These are the activations of a small network on made-up records, seen along a few directions, one row for each record.
After each row come some of the record's fields: LUKO, TIR, VID, VIV.
Other fields move the rows too, some of them a lot.
(in the rows, 500 means zero)
Random noise pushes rows far along 2 fixed directions. That doesn't count. These rows show it; they differ only by the noise:
[514 435 447 561 435 489 608 370 451 511 515 459 465 531 474 544]
[517 473 411 505 502 453 528 447 484 444 550 513 497 544 471 579]
[485 516 405 478 536 417 403 529 501 390 562 535 536 545 463 592]
[552 439 406 516 489 478 632 387 477 479 550 507 467 548 478 577]

[566 510 588 436 618 590 707 514 561 610 467 617 446 435 605 361]	LUKO: tebir / TIR: ziz / VID: lezi / VIV: bez
[306 581 661 535 358 457 285 519 455 561 468 317 483 516 475 420]	LUKO: kerep / TIR: sako / VID: lezi / VIV: gaf
[572 488 365 471 623 463 443 584 528 365 530 636 579 499 488 599]	LUKO: naroz / TIR: sotig / VID: zus / VIV: bez
[485 492 477 570 535 495 381 579 483 442 431 553 578 437 495 493]	LUKO: naroz / TIR: sako / VID: zus / VIV: bez
[579 468 472 397 416 471 763 294 515 568 661 383 330 657 470 585]	LUKO: vof / TIR: sotig / VID: zus / VIV: bez
[462 568 512 464 551 472 309 636 539 434 488 522 577 478 491 497]	LUKO: nal / TIR: ziz / VID: lezi / VIV: gaf
[368 506 482 613 414 400 274 517 437 417 478 392 557 520 398 563]	LUKO: tebir / TIR: sotig / VID: lezi / VIV: bez
[497 506 465 439 466 448 557 427 492 508 592 465 425 576 464 559]	LUKO: kerep / TIR: sotig / VID: lezi / VIV: bez
[723 370 350 493 600 547 866 365 542 487 544 613 460 528 506 589]	LUKO: naroz / TIR: sako / VID: lezi / VIV: bez
[652 414 422 503 556 580 802 398 514 542 513 622 445 471 549 496]	LUKO: naroz / TIR: sako / VID: lezi / VIV: bez
[663 481 354 288 555 423 795 344 596 443 781 499 358 730 469 698]	LUKO: vof / TIR: sotig / VID: lezi / VIV: bez
[412 565 634 555 496 544 330 617 506 535 390 531 561 391 576 332]	LUKO: naroz / TIR: ziz / VID: lezi / VIV: bez
[379 525 699 548 349 546 521 417 452 674 439 331 415 488 524 356]	LUKO: kerep / TIR: ziz / VID: lezi / VIV: gaf
[538 415 391 618 486 503 504 462 451 434 439 491 575 470 439 586]	LUKO: naroz / TIR: sotig / VID: lezi / VIV: gaf
[611 340 321 629 445 509 683 330 428 459 482 477 519 516 415 649]	LUKO: naroz / TIR: sotig / VID: lezi / VIV: gaf
[418 510 551 587 365 450 335 492 478 496 465 366 529 516 450 480]	LUKO: nal / TIR: sako / VID: lezi / VIV: bez
[519 681 531 192 758 416 403 733 685 416 664 665 487 575 566 490]	LUKO: kerep / TIR: ziz / VID: lezi / VIV: bez
[271 462 807 795 202 635 459 387 327 789 212 268 459 320 529 201]	LUKO: tebir / TIR: ziz / VID: lezi / VIV: bez
[598 506 491 415 586 528 640 512 587 503 555 575 474 522 544 490]	LUKO: nal / TIR: ziz / VID: lezi / VIV: bez
[580 376 377 605 460 493 635 365 452 457 499 472 507 534 438 615]	LUKO: naroz / TIR: sotig / VID: lezi / VIV: bez
[541 482 520 486 565 583 644 491 495 580 441 578 478 422 551 432]	LUKO: tebir / TIR: ziz / VID: lezi / VIV: gaf
[558 494 483 393 523 491 692 402 531 542 602 473 402 590 499 548]	LUKO: kerep / TIR: sako / VID: lezi / VIV: gaf
[513 620 646 290 574 485 579 548 647 567 633 489 392 595 577 409]	LUKO: vof / TIR: ziz / VID: lezi / VIV: bez
[655 422 494 470 496 578 870 333 540 608 547 516 382 532 540 477]	LUKO: nal / TIR: ziz / VID: lezi / VIV: bez
[679 396 362 491 581 538 775 402 524 483 529 610 477 511 508 576]	LUKO: naroz / TIR: sako / VID: lezi / VIV: bez
[448 374 540 730 190 488 611 227 391 595 466 201 422 567 390 523]	LUKO: nal / TIR: sotig / VID: lezi / VIV: bez
[335 615 772 481 437 565 374 582 488 674 406 440 458 415 601 254]	LUKO: kerep / TIR: ziz / VID: zus / VIV: bez
[350 571 681 502 314 463 400 448 473 611 529 294 400 563 493 407]	LUKO: vof / TIR: sako / VID: zus / VIV: bez
[331 483 571 685 358 495 276 502 365 528 346 363 568 422 446 459]	LUKO: tebir / TIR: sotig / VID: zus / VIV: gaf
[617 405 408 498 559 563 752 397 466 542 483 578 463 478 514 546]	LUKO: tebir / TIR: sako / VID: zus / VIV: gaf
[453 536 513 512 448 444 366 536 522 454 526 440 523 535 468 510]	LUKO: nal / TIR: sako / VID: lezi / VIV: bez
[389 519 650 649 475 606 330 619 437 572 288 531 591 310 567 312]	LUKO: naroz / TIR: ziz / VID: zus / VIV: bez
[438 506 425 548 417 382 297 508 486 368 555 372 562 590 386 638]	LUKO: nal / TIR: sotig / VID: lezi / VIV: gaf
[320 589 704 514 361 473 322 518 473 612 458 344 459 500 509 357]	LUKO: kerep / TIR: ziz / VID: lezi / VIV: bez
[374 483 514 680 387 468 247 540 419 449 378 395 611 445 430 501]	LUKO: naroz / TIR: sotig / VID: lezi / VIV: gaf
[601 554 485 285 697 525 667 559 588 518 603 676 427 522 585 493]	LUKO: kerep / TIR: ziz / VID: zus / VIV: bez
[320 642 735 457 402 474 309 573 534 586 513 350 451 526 522 354]	LUKO: vof / TIR: ziz / VID: lezi / VIV: bez
[575 518 379 404 567 408 488 529 584 369 640 542 508 606 463 625]	LUKO: nal / TIR: sotig / VID: lezi / VIV: bez
[499 515 430 510 564 487 380 594 497 411 481 612 579 450 508 523]	LUKO: naroz / TIR: sotig / VID: lezi / VIV: bez
[557 385 464 582 411 550 782 296 435 603 485 459 404 505 488 505]	LUKO: tebir / TIR: sotig / VID: lezi / VIV: bez
[510 492 549 514 463 526 541 463 503 537 497 468 476 509 538 457]	LUKO: nal / TIR: sako / VID: zus / VIV: bez
[460 475 593 627 485 611 465 544 447 578 319 518 565 348 553 365]	LUKO: naroz / TIR: ziz / VID: zus / VIV: gaf
[304 552 557 615 430 454 126 630 399 458 382 456 602 414 460 463]	LUKO: tebir / TIR: sotig / VID: zus / VIV: bez
[701 456 284 360 654 452 689 469 585 367 666 639 482 608 478 692]	LUKO: nal / TIR: sotig / VID: lezi / VIV: bez
[486 463 496 555 473 521 547 451 447 531 464 504 485 474 512 484]	LUKO: tebir / TIR: sotig / VID: zus / VIV: bez
[502 496 522 446 439 491 659 372 489 578 587 447 376 573 505 500]	LUKO: kerep / TIR: sotig / VID: lezi / VIV: bez
[663 468 239 400 708 438 522 584 561 300 596 728 582 530 468 694]	LUKO: naroz / TIR: sotig / VID: lezi / VIV: bez

Here are new rows. What are their fields?
[340 508 596 662 303 481 283 492 416 523 419 330 531 473 445 451]	LUKO: nal / TIR: sotig / VID: lezi / VIV: bez
[652 425 371 370 452 434 862 235 543 503 740 379 328 737 429 701]	LUKO: vof / TIR: sotig / VID: lezi / VIV: gaf
[422 522 671 504 333 533 576 382 481 668 498 303 386 539 508 398]	LUKO: vof / TIR: ziz / VID: lezi / VIV: gaf
[523 496 485 521 574 536 457 585 507 478 432 606 565 421 539 462]	LUKO: naroz / TIR: ziz / VID: zus / VIV: bez
[623 415 464 487 578 612 800 407 475 598 452 605 449 437 558 476]	LUKO: tebir / TIR: ziz / VID: zus / VIV: gaf
[600 423 340 502 444 410 610 363 524 402 635 427 475 648 403 685]	LUKO: nal / TIR: sotig / VID: lezi / VIV: bez
[354 605 469 490 443 360  71 648 484 341 548 439 594 544 425 581]	LUKO: nal / TIR: sotig / VID: zus / VIV: bez
[489 474 474 594 515 527 427 555 471 463 415 555 575 417 493 488]	LUKO: naroz / TIR: sako / VID: lezi / VIV: bez
[337 471 574 694 312 493 340 451 369 558 367 349 525 436 438 446]	LUKO: tebir / TIR: sotig / VID: lezi / VIV: bez
[569 466 377 406 491 423 656 367 505 468 657 477 409 639 444 649]	LUKO: kerep / TIR: sotig / VID: lezi / VIV: bez
[444 566 571 416 437 457 471 476 532 526 592 375 435 596 484 507]	LUKO: vof / TIR: sako / VID: lezi / VIV: gaf
[414 562 620 553 524 577 342 647 492 547 359 584 573 343 584 322]	LUKO: naroz / TIR: ziz / VID: lezi / VIV: bez
[507 577 486 393 685 502 397 683 560 441 486 664 568 436 545 476]	LUKO: tebir / TIR: ziz / VID: lezi / VIV: gaf
[368 636 650 401 460 443 300 600 546 522 562 409 463 557 516 429]	LUKO: vof / TIR: ziz / VID: zus / VIV: bez
[553 503 475 460 557 517 534 531 541 481 510 543 518 496 507 514]	LUKO: nal / TIR: ziz / VID: lezi / VIV: gaf
[554 370 520 631 289 573 794 226 419 655 480 360 375 519 492 467]	LUKO: nal / TIR: sotig / VID: zus / VIV: bez
[402 568 501 523 481 432 190 638 500 397 477 463 605 489 450 528]	LUKO: nal / TIR: sako / VID: lezi / VIV: gaf
[459 525 612 467 458 538 592 444 492 622 491 426 417 503 534 415]	LUKO: kerep / TIR: ziz / VID: lezi / VIV: gaf
[637 422 440 468 613 601 784 434 491 569 463 634 463 440 556 494]	LUKO: tebir / TIR: ziz / VID: zus / VIV: gaf
[658 468 495 442 666 611 749 522 573 558 461 693 486 415 603 414]	LUKO: naroz / TIR: ziz / VID: lezi / VIV: bez
[546 518 512 437 656 566 546 593 525 518 445 651 527 416 580 439]	LUKO: tebir / TIR: ziz / VID: zus / VIV: gaf
[610 475 437 451 582 538 632 496 548 485 521 571 505 496 510 535]	LUKO: nal / TIR: ziz / VID: lezi / VIV: gaf
[524 517 334 428 594 360 421 546 532 331 627 569 520 591 427 663]	LUKO: tebir / TIR: sotig / VID: lezi / VIV: bez
